Each row below holds a small network's activations on one input, seen along a few directions.
Each table varies a few parts of the input and shows all the possible inputs, shuffled.
A made-up example of a description, with smaller parts first: one of 8 places around a ring, together with either a single point or one of 9 places along a line or (one of 2 separate values, together with one of 6 places along a line).
Shared parts are said once, and a part with two or three values counts as separate values.

Rows:
R1: [  3,  26,  35,  12,   8,  -6,  35,   7, -19, -32, -11,  23,  23,  13,   7,
  17]
R2: [ 32,  -7, -31, -48,  11,  -8, -35,  -4,  -3,   6, -18,  19,   4,  -9,  10,
 -31]
R3: [ 11,  -2,  45,  30,  10,   0,   6,   5,   3,  15, -13,   1, -42, -19,  -9,
   3]
R4: [-11, -15,  17,  -3,  25, -17, -10, -14,  12,  18, -11, -14, -52,  -8,  -6,
  18]
R5: [ -2,   4, -34,  16,   4,  10,  -9, -32,   7,  -1,   9, -20,  -1, -24,  16,
  32]
R6: [-21, -24, -48,  -3,   0,  10, -23, -49,  16,  -4,  -7, -33,  -1,  -8,  19,
  42]
R7: [ -2,  34,  -3,  51, -53,  39,  13,  10,  -1,   4,  36,   3,  -5,  -5,  17,
   1]
R8: [ 11,  35,  39,  11,   5,  -2,  41,   4, -12, -30,  -9,  24,  27,   4,  -1,
  17]
R9: [-12,  54,  47,  11, -24,  11,  27,  39,  -7, -22,   3,  24,  21,  34,   4,
   9]
R10: [ 32,   2, -24, -42,   4,  -8, -34,  -4,   3,   5, -17,  21,   8, -14,   6,
 -36]
R11: [-14,  -5, -36,  11,   3,  15,  -7, -31,   8,   5,   7, -21,  -5, -21,  29,
  32]
R12: [-25, -32,   2, -27,  21, -28, -23, -36,  19,  15, -18, -27, -54,  -3, -13,
  27]
R13: [ 30,  35,  -8,  -5, -45,  17, -11,  26, -13,   1,   6,  41,   0,   7,  -9,
 -82]
R14: [ -6,  29,   3, -29,  32, -16,  26,  -6,   5, -18, -14,  -1,  17,  14,   1,
  36]
R15: [  3,  14,  36,  38, -25,   1,  14,  25,  -1,  18,   8,  -9, -54,  20, -13,
 -13]
R16: [ 10, -58, -24,   7,  22, -21, -13,  45, -19,  27,  47,  26,  57,  14, -31,
 -73]
R17: [ 20, -24, -44, -68,   3, -23, -49, -23,  13, -10, -28,   5,   6, -10,   3,
 -23]
R18: [-28, -35,  30,  14,  32, -13,  36,  47, -14,  -2,  42, -14,  75,  37, -18,
   4]
R19: [-19, -47,  27,  39,  24, -21,  -7,  39, -25,  30,  50, -24,  22,   7, -47,
  -1]
R20: [-25,   4, -19, -53,  30, -29,   5, -15,  23, -34, -23, -22,  16,  25,  -6,
  50]
R21: [ 43,  13,  -1, -19, -19,  20, -14,   9, -13,   4, -17,  39,  12, -17,  -6,
 -57]
R22: [ -7, -11,  19,  -1,  22, -19,  -6, -21,  16,  18, -11, -16, -48, -11,  -9,
  12]
R23: [ -2,  -1,   0,  38, -13,  39,  14, -15,  -8,   1,   9,  -3,   3, -33,  35,
  13]
R24: [ 42,   6,  -7, -18, -12,  17, -16,  15, -17,   5, -23,  36,  10, -14,   0,
 -53]
R25: [ 19, -30, -49, -71,   3, -25, -49, -24,  11, -10, -28,   4,   5,  -4,   2,
 -20]
R26: [-22, -30,   4, -26,  18, -28, -19, -39,  26,  10, -19, -33, -48,  -9, -17,
  21]
R27: [  5,  17,  44,  36, -32,   6,  14,  19,   8,  21,   6,  -6, -46,  18, -16,
 -15]
R28: [-14, -15, -50,  -3,   2,   6, -27, -48,  14,  -9,  -7, -33,   1, -14,   8,
  44]
R29: [-20,  11, -21, -53,  30, -29,  11, -17,  26, -34, -24, -25,  17,  17, -11,
  48]
R30: [ 15,   2,  50,  29,   4,   3,   9,   0,   9,  14, -11,   1, -38, -24, -13,
   0]
R31: [-12,  21,   2, -30,  32, -15,  19,  -2,   4, -16, -15,   3,  15,  22,   5,
  41]
R32: [-44, -65, -12,  54,  -1,   7,  19,  26, -17,  33,  55, -23,  55,  -9,   6,
  -1]
R33: [-14,  42,  38,  14, -18,   7,  34,  33, -21, -30,   2,  19,  14,  46,   9,
   5]
R34: [  7,  11,   1,  40, -18,  40,  16, -13,   0,   0,  13,   3,   5, -37,  20,
  14]
R35: [-10,  18,  -7,  50, -46,  45,  18,  11, -12,   1,  33,   0, -13,   1,  30,
   0]
R36: [ 29,  26, -18,  -1, -38,  14,  -8,  30, -21,  -1,  -3,  34,  -4,  14,  -5,
 -81]
The inputs of R26 and R28 match in every part but one. If R22 is changed in the same way as R26 into R28, which row does it become? -> R5
What is each input in this table made of? -> one of 4 separate values, together with either a single point or (one of 2 separate values, together with one of 4 places along a line)
A walk changes only the place on the line of 4. It starts at R13 and steps to R21. List the rest of the walk in order. -> R10, R17
Which other rows does R33 become when the choice among 4 separate values takes its other values? List them by row number. -> R15, R35, R36
Which other rows agree with R29 in the choice among 4 separate values? List them by row number. -> R1, R8, R9, R14, R18, R20, R31, R33
Which other rows does R28 become when the choice among 2 separate values takes its other values? List them by row number. -> R6

Rows:
R37: [-3, 19, 28, 27, -7, 12, 22, 10, -6, -1,  5,  4, -8,  2,  6, 10]
R38: [ 22, -10, -51, -76,  15, -20, -51, -49,  24,  -8, -48,  -2, -25, -19,   5,
  -3]
R39: [ 17,  -1,  -3,   1, -15,   8,  -3,  28, -19,   2,  11,  26,  30,   6,  -1,
 -45]
R40: [-19, -22,  -9, -23,  29, -24,  -9, -22,  15,  -4,  -9, -27,  -2,   2,  -8,
  38]
R41: [ 20,   3,   9,   9,  -9,   5,   3,  32, -16,   8,  13,  26,  20,   3, -10,
 -47]
R42: [-11, -11,   3,  10,  10,  -2,   2, -14,   4,   3,   1, -15,  -9,  -9,   2,
  23]
R43: [ -4,  18,  16,  21, -10,  12,  19,   4,  -2,  -8,   4,   0,   1,   2,   4,
  12]
R44: [-21, -20, -20, -29,  29, -23,  -7, -25,  15,  -6, -10, -25,   1,   4,   0,
  36]
R45: [  6,  15,  26,  30, -26,  16,  14,  26, -11,   7,  13,  14,  -8,   7,  -2,
 -26]
R46: [  7,  18,  12,  27, -23,  15,  10,  24, -13,   4,  16,  14,   1,   9,  -1,
 -23]
R47: [-13,  -8, -10,   3,   6,   1,   0, -15,   8,   1,   3, -17,  -2,  -7,   6,
  24]
What is each input in this table made of? -> either a single point or (one of 2 separate values, together with one of 5 places along a line)
Which other rows does R37 become when the choice among 2 separate values takes its other values? List them by row number. -> R43
